Each row below holds a small network's activations on one record, seen along a few directions.
Each row is followed by the record's values for the fields Zuru, Tadit, Veboz, Beg, Diga, Sivam, Medo.
Not every record has every field; a missing one is left out.
The largest differences between rows may come from other fields.
(in the rows, 500 means zero)
Strong random noise was added to every row along 16 fixed directions; ignore it. To show where, here is one row again and again, with new noise each time:
[476 395 384 539 554 561 405 360 451 469 483 500 562 473 495 456 510 515
 685 485 623 462 569 492 550 427 388 457 520 611 500 544 561 627 282 544
 516]
[493 603 474 416 405 529 379 513 435 504 605 441 401 587 626 410 634 558
 441 594 594 368 499 474 504 429 571 491 582 565 505 622 496 351 681 447
 412]
[552 508 568 495 393 476 383 658 705 369 523 362 455 590 546 497 416 661
 556 595 669 405 637 608 508 391 545 464 354 509 582 462 593 322 647 345
 340]
[419 630 378 483 446 484 595 514 594 597 344 288 422 511 504 612 379 408
 515 447 516 548 436 553 435 449 359 499 498 342 599 445 411 450 301 456
 439]
[640 404 459 404 631 390 621 505 514 473 474 466 458 413 520 486 400 439
 603 560 396 542 370 538 613 566 367 447 369 510 345 455 520 540 426 499
 576]
[536 587 632 596 520 578 590 632 633 340 600 793 519 493 489 514 616 674
 496 539 715 490 505 555 487 566 699 717 307 382 429 487 422 559 732 612
 359]
[561 631 502 633 406 438 480 424 580 588 403 455 642 542 431 501 430 506
 610 377 693 519 469 701 533 497 462 466 534 509 534 368 666 550 444 435
 687]
[547 590 448 441 577 582 443 513 495 517 442 421 366 451 416 564 423 373
 519 499 252 471 438 471 583 479 362 378 585 572 669 544 559 430 323 482
 419]
[557 619 554 397 504 495 345 471 462 470 549 444 415 468 563 524 563 565
 481 535 478 409 478 493 604 549 531 380 559 532 571 474 616 439 638 482
 463]
[326 652 551 349 286 438 497 443 399 478 429 531 411 576 670 700 548 559
 396 466 707 501 560 617 427 571 514 641 588 322 606 310 454 496 643 504
 540]
[336 377 548 481 471 512 493 498 517 535 466 404 499 537 469 527 602 489
 507 560 451 485 495 616 483 467 507 556 523 485 532 362 641 655 322 365
 719]
[469 536 495 535 412 459 547 398 526 441 390 526 634 569 317 653 393 407
 737 323 335 560 602 560 541 529 559 398 685 585 613 391 676 511 343 635
 417]
[539 698 461 484 474 529 395 444 475 568 696 405 506 597 607 425 600 589
 520 470 566 527 385 526 550 508 615 476 534 381 459 565 506 509 565 560
 562]
[405 478 479 536 527 427 536 386 481 506 338 517 611 496 596 422 621 499
 527 527 837 345 637 469 483 395 441 615 595 744 448 602 470 439 491 478
 502]
[461 524 539 465 433 520 529 548 554 438 568 565 398 503 527 506 297 550
 470 522 488 466 494 613 463 464 459 606 458 514 620 470 453 373 553 419
 543]
[368 584 417 394 461 466 500 479 563 433 658 408 358 494 596 658 309 646
 599 469 381 442 438 526 417 448 421 481 464 389 651 499 399 410 579 523
 489]
[439 565 411 578 397 450 545 419 611 684 235 225 499 323 382 545 409 429
 513 408 533 450 398 523 455 516 419 317 545 405 583 289 594 517 342 380
 456]
[276 623 537 480 618 534 574 371 663 535 554 334 487 435 532 366 335 512
 575 557 580 557 473 603 506 503 662 503 594 487 584 444 456 425 373 427
 490]

[267 297 345 596 219 665 480 498 392 622 645 505 411 535 402 380 398 496
 391 470 291 357 463 447 244 291 456 608 615 574 636 606 395 428 393 366
 584]
{Zuru: c1, Tadit: h1, Veboz: g1, Beg: k1, Diga: p1, Sivam: t1, Medo: d6}
[283 477 480 341 544 534 697 417 310 412 486 825 308 380 554 501 546 387
 440 647 544 438 478 489 409 549 505 678 645 621 462 584 292 421 659 535
 404]
{Zuru: c2, Tadit: h1, Veboz: g4, Beg: k2, Diga: p4, Sivam: t2, Medo: d5}
[415 514 431 582 286 500 504 395 531 494 526 526 599 597 394 552 328 506
 678 343 492 565 565 597 400 433 603 417 609 475 623 423 600 520 469 535
 518]
{Zuru: c2, Tadit: h2, Veboz: g4, Beg: k2, Diga: p2, Sivam: t1, Medo: d5}
[636 505 588 527 652 546 573 562 609 380 489 668 470 419 303 443 354 402
 655 610 410 600 473 629 624 615 581 380 475 612 470 431 608 492 535 467
 351]
{Zuru: c2, Tadit: h1, Veboz: g1, Beg: k1, Diga: p2, Sivam: t2, Medo: d6}
[332 675 498 580 674 611 597 409 593 503 584 647 442 353 465 394 400 509
 512 540 605 473 429 524 424 473 579 574 579 572 589 644 319 389 576 504
 431]
{Zuru: c2, Tadit: h1, Veboz: g2, Beg: k2, Diga: p2, Sivam: t2, Medo: d5}
[684 381 444 514 486 614 354 562 486 437 604 537 419 428 507 436 360 583
 492 508 475 496 481 469 561 483 375 446 292 442 522 508 505 538 439 495
 468]
{Zuru: c1, Tadit: h2, Veboz: g2, Beg: k2, Diga: p3, Sivam: t1, Medo: d6}
[332 585 461 476 505 393 480 402 549 531 395 418 418 363 619 549 464 619
 508 566 767 248 486 565 417 402 313 496 539 641 613 490 472 385 678 317
 596]
{Zuru: c1, Tadit: h2, Veboz: g4, Beg: k2, Diga: p3, Sivam: t2, Medo: d6}
[463 340 690 565 487 522 536 508 507 460 577 632 616 493 505 412 233 556
 317 397 409 578 639 499 482 537 534 749 462 554 583 441 406 424 398 514
 681]
{Zuru: c1, Tadit: h1, Veboz: g3, Beg: k2, Diga: p4, Sivam: t2, Medo: d6}
[553 624 543 424 460 209 645 448 614 534 455 327 601 591 572 558 367 489
 652 451 596 651 415 758 557 589 549 438 479 383 357 315 603 450 605 451
 714]
{Zuru: c2, Tadit: h2, Veboz: g2, Beg: k2, Diga: p2, Sivam: t2, Medo: d6}
[492 546 651 485 566 469 486 517 594 450 633 514 481 421 491 459 488 625
 501 570 462 470 429 580 550 586 668 458 462 493 495 411 591 470 707 441
 558]
{Zuru: c1, Tadit: h1, Veboz: g1, Beg: k2, Diga: p1, Sivam: t2, Medo: d5}
[711 490 468 460 392 437 484 661 543 387 499 456 528 750 414 576 527 422
 725 542 438 638 554 645 595 505 552 366 444 465 374 469 668 480 528 522
 331]
{Zuru: c1, Tadit: h1, Veboz: g4, Beg: k1, Diga: p3, Sivam: t1, Medo: d6}
[754 512 546 586 286 468 350 628 545 449 452 471 615 675 419 458 571 538
 574 491 656 514 629 585 585 501 622 362 455 523 423 431 722 444 657 465
 331]
{Zuru: c1, Tadit: h1, Veboz: g1, Beg: k2, Diga: p3, Sivam: t2, Medo: d6}
[540 602 498 534 354 548 495 481 422 452 643 678 619 737 595 444 540 536
 498 397 674 612 616 486 458 466 694 646 549 445 469 619 418 484 590 677
 453]
{Zuru: c2, Tadit: h2, Veboz: g1, Beg: k1, Diga: p1, Sivam: t1}
[450 359 356 541 646 489 532 445 584 572 596 360 467 304 502 391 493 602
 618 588 479 377 317 431 452 456 407 365 349 489 386 523 470 642 472 417
 584]
{Zuru: c1, Tadit: h2, Veboz: g3, Beg: k1, Diga: p4, Sivam: t1}
[559 201 641 535 439 433 409 562 530 412 458 553 556 451 445 507 418 581
 447 499 390 344 637 499 502 414 417 497 413 719 591 422 715 495 525 342
 703]
{Zuru: c2, Tadit: h2, Veboz: g1, Beg: k1, Diga: p3, Sivam: t1, Medo: d6}
[514 420 457 587 498 591 539 567 613 544 625 430 522 502 377 284 635 512
 609 636 495 523 376 528 502 505 753 389 417 424 311 478 590 631 503 433
 408]
{Zuru: c1, Tadit: h2, Veboz: g3, Beg: k2, Diga: p1, Sivam: t1, Medo: d5}
[497 763 489 550 624 653 471 339 479 581 495 574 471 339 532 397 384 476
 422 421 667 553 429 471 566 591 494 534 584 457 622 522 371 491 384 593
 442]
{Zuru: c1, Tadit: h2, Veboz: g1, Beg: k1, Diga: p4, Sivam: t1, Medo: d6}
[368 671 411 536 422 415 467 417 545 620 417 233 621 705 520 611 477 448
 619 358 557 553 566 596 452 389 423 476 680 489 612 522 534 437 311 489
 608]
{Zuru: c1, Tadit: h1, Veboz: g1, Beg: k2, Diga: p4, Sivam: t2, Medo: d6}
[349 589 332 601 594 574 572 465 530 577 453 463 506 471 466 537 711 498
 588 510 623 435 432 409 402 433 448 546 532 450 444 642 337 602 410 585
 358]
{Zuru: c1, Tadit: h1, Veboz: g3, Beg: k1, Diga: p1, Sivam: t2, Medo: d6}
[545 391 450 421 401 434 474 520 536 407 476 393 465 476 604 526 445 592
 551 532 655 530 589 451 477 487 547 396 337 338 435 427 488 487 593 512
 304]
{Zuru: c2, Tadit: h2, Veboz: g4, Beg: k2, Diga: p3, Sivam: t2}
[603 369 355 471 621 551 641 568 441 518 322 598 297 265 383 447 386 284
 443 627 327 414 397 346 481 485 244 411 466 672 462 627 354 402 451 436
 267]
{Zuru: c2, Tadit: h1, Veboz: g3, Beg: k1, Diga: p2, Sivam: t2, Medo: d6}
[464 373 508 397 446 597 491 504 342 484 459 641 359 437 433 442 628 399
 473 686 469 485 462 554 539 632 535 453 566 540 428 341 591 663 516 409
 454]
{Zuru: c1, Tadit: h2, Veboz: g3, Beg: k1, Diga: p4, Sivam: t1, Medo: d6}
[451 426 336 371 468 451 449 428 466 351 582 426 466 582 646 596 426 598
 743 510 597 533 608 498 495 435 418 445 433 429 458 549 424 500 474 624
 356]
{Zuru: c1, Tadit: h2, Veboz: g2, Beg: k2, Diga: p2, Sivam: t2, Medo: d6}
[392 673 454 623 504 559 512 400 520 719 439 364 573 452 403 469 610 455
 460 406 478 497 377 448 464 533 578 441 661 427 550 462 511 605 377 509
 549]
{Zuru: c1, Tadit: h2, Veboz: g3, Beg: k2, Diga: p4, Sivam: t2, Medo: d6}
[654 480 594 585 499 336 438 448 479 532 310 445 770 523 533 665 589 523
 424 214 491 463 638 352 572 493 384 530 488 550 533 487 633 544 382 657
 673]
{Zuru: c1, Tadit: h2, Veboz: g1, Beg: k1, Diga: p1, Sivam: t1}
[663 270 410 700 428 417 473 549 621 431 440 566 637 401 352 681 379 671
 687 322 440 350 504 464 434 377 251 402 225 523 542 439 649 674 490 519
 631]
{Zuru: c1, Tadit: h2, Veboz: g4, Beg: k2, Diga: p2, Sivam: t1}
[439 546 315 618 472 553 523 442 587 591 745 401 549 523 534 366 446 655
 645 462 567 512 345 487 400 433 568 477 416 356 409 586 368 585 500 557
 532]
{Zuru: c1, Tadit: h2, Veboz: g3, Beg: k2, Diga: p3, Sivam: t1, Medo: d6}
[428 455 366 480 391 524 464 548 504 399 572 568 413 632 504 579 521 550
 696 592 583 420 539 605 399 350 419 480 481 557 532 569 522 526 594 432
 461]
{Zuru: c2, Tadit: h2, Veboz: g4, Beg: k1, Diga: p2, Sivam: t1, Medo: d6}
[506 561 374 462 330 369 589 463 446 700 397 212 608 761 705 397 410 334
 368 371 630 649 552 480 431 347 436 637 585 427 432 633 338 311 279 487
 629]
{Zuru: c2, Tadit: h2, Veboz: g4, Beg: k2, Diga: p2, Sivam: t1, Medo: d6}
[513 762 535 556 652 592 402 410 604 521 688 430 485 384 516 338 364 601
 503 466 508 469 432 451 578 519 633 421 577 548 604 644 428 280 579 557
 364]
{Zuru: c1, Tadit: h1, Veboz: g4, Beg: k2, Diga: p4, Sivam: t2, Medo: d6}
[582 580 547 611 493 442 623 519 584 554 168 530 556 390 221 627 407 295
 545 403 359 494 480 562 544 575 414 374 622 642 596 354 662 451 410 462
 407]
{Zuru: c1, Tadit: h1, Veboz: g4, Beg: k1, Diga: p3, Sivam: t1, Medo: d6}
[157 435 572 423 515 455 715 434 572 476 530 475 512 477 495 596 623 544
 568 559 416 563 455 546 403 589 768 589 546 323 446 296 488 703 485 536
 553]
{Zuru: c1, Tadit: h2, Veboz: g4, Beg: k2, Diga: p2, Sivam: t1, Medo: d6}
[690 617 659 313 425 462 455 563 469 342 538 632 380 570 545 476 317 444
 480 594 496 599 563 659 656 634 635 421 537 548 541 387 616 298 751 450
 376]
{Zuru: c2, Tadit: h2, Veboz: g4, Beg: k2, Diga: p2, Sivam: t1, Medo: d6}
[516 595 613 629 606 638 396 619 584 488 442 590 489 465 414 542 685 554
 410 561 616 447 523 531 529 519 485 568 444 502 582 490 539 595 509 449
 464]
{Zuru: c1, Tadit: h1, Veboz: g3, Beg: k1, Diga: p3, Sivam: t2, Medo: d6}

Which values does each new row have?
[476 158 528 414 700 546 373 392 430 375 604 499 560 469 611 344 485 567
 617 638 574 558 654 480 630 506 466 500 397 606 399 472 567 720 257 492
 640]
{Zuru: c1, Tadit: h2, Veboz: g3, Beg: k1, Diga: p4, Sivam: t1, Medo: d5}
[550 481 656 455 600 606 416 465 440 531 593 556 434 340 533 382 426 514
 243 492 323 511 439 414 589 594 560 535 487 488 602 459 506 503 453 486
 631]
{Zuru: c1, Tadit: h2, Veboz: g2, Beg: k1, Diga: p2, Sivam: t1}
[328 288 535 623 287 514 576 420 518 501 455 606 599 379 361 506 369 561
 472 361 426 424 580 463 339 487 604 536 530 523 598 333 551 553 480 499
 538]
{Zuru: c1, Tadit: h2, Veboz: g2, Beg: k2, Diga: p3, Sivam: t1}
[677 574 454 587 511 568 363 465 468 490 335 601 478 308 350 717 481 496
 543 350 525 542 461 486 558 618 326 295 407 331 613 345 614 699 460 593
 413]
{Zuru: c2, Tadit: h1, Veboz: g2, Beg: k2, Diga: p2, Sivam: t2}
[333 351 501 437 508 403 429 411 553 326 456 437 536 450 564 624 482 657
 659 514 566 352 741 399 451 412 507 408 524 631 586 504 537 444 592 538
 338]
{Zuru: c2, Tadit: h2, Veboz: g2, Beg: k2, Diga: p2, Sivam: t2, Medo: d6}
[630 660 562 460 723 409 706 707 662 452 398 484 496 623 385 661 659 326
 591 557 190 522 411 483 600 486 520 481 506 594 460 633 567 439 492 560
 406]
{Zuru: c1, Tadit: h2, Veboz: g4, Beg: k1, Diga: p3, Sivam: t1, Medo: d6}
[529 423 460 403 427 454 511 469 395 501 504 478 447 473 602 489 351 507
 425 477 503 546 512 473 502 557 403 551 454 417 457 450 374 445 484 528
 502]
{Zuru: c1, Tadit: h1, Veboz: g3, Beg: k2, Diga: p4, Sivam: t2, Medo: d6}
[496 663 650 411 578 474 411 609 510 576 361 366 398 552 506 607 636 389
 299 588 390 477 495 545 560 518 449 460 620 545 650 466 608 421 534 320
 596]
{Zuru: c2, Tadit: h1, Veboz: g3, Beg: k2, Diga: p2, Sivam: t2, Medo: d6}
[650 417 436 425 543 498 465 612 408 524 457 467 378 421 542 651 627 481
 365 484 304 475 368 373 529 515 272 488 309 335 455 523 474 614 436 548
 567]
{Zuru: c1, Tadit: h2, Veboz: g2, Beg: k2, Diga: p2, Sivam: t2}
[563 470 523 296 454 192 577 410 484 503 524 298 520 445 757 530 305 604
 465 443 506 516 467 459 530 609 480 422 409 388 375 363 446 377 704 523
 610]
{Zuru: c1, Tadit: h2, Veboz: g3, Beg: k2, Diga: p1, Sivam: t1}
[435 704 567 423 839 553 363 408 544 590 692 307 447 422 632 438 680 585
 460 591 409 484 319 444 630 534 575 404 545 462 547 585 541 605 470 480
 703]
{Zuru: c1, Tadit: h2, Veboz: g4, Beg: k2, Diga: p2, Sivam: t1, Medo: d6}
[793 397 533 520 450 390 524 740 500 554 488 464 500 545 453 621 596 485
 352 450 239 563 349 455 515 553 394 475 253 305 347 457 560 595 580 495
 651]
{Zuru: c2, Tadit: h1, Veboz: g3, Beg: k1, Diga: p2, Sivam: t2, Medo: d5}
[403 533 494 453 395 575 459 436 534 491 624 428 431 473 517 376 307 565
 539 553 541 559 513 555 484 579 676 405 551 415 553 360 476 458 543 455
 349]
{Zuru: c1, Tadit: h2, Veboz: g3, Beg: k1, Diga: p4, Sivam: t1, Medo: d6}
[375 666 606 384 731 500 676 607 538 540 478 526 346 521 537 629 566 369
 360 622 326 593 336 615 508 558 426 690 519 427 549 505 381 517 440 428
 699]
{Zuru: c1, Tadit: h1, Veboz: g4, Beg: k2, Diga: p2, Sivam: t2, Medo: d6}
[640 704 530 437 486 672 309 586 476 377 677 598 385 625 579 492 492 585
 518 579 713 695 547 611 607 618 619 485 404 247 517 468 448 536 613 575
 280]
{Zuru: c2, Tadit: h1, Veboz: g3, Beg: k2, Diga: p4, Sivam: t2, Medo: d6}
[185 281 541 385 484 391 614 502 580 329 362 485 466 470 517 731 481 571
 611 584 452 370 709 477 370 444 473 536 515 593 614 363 504 528 520 453
 416]
{Zuru: c1, Tadit: h2, Veboz: g3, Beg: k2, Diga: p3, Sivam: t1, Medo: d6}
[509 616 575 477 678 326 766 491 550 627 424 512 475 307 535 468 534 441
 349 545 453 472 257 459 481 625 518 536 493 500 347 493 377 446 716 460
 622]
{Zuru: c2, Tadit: h1, Veboz: g1, Beg: k1, Diga: p2, Sivam: t2, Medo: d6}
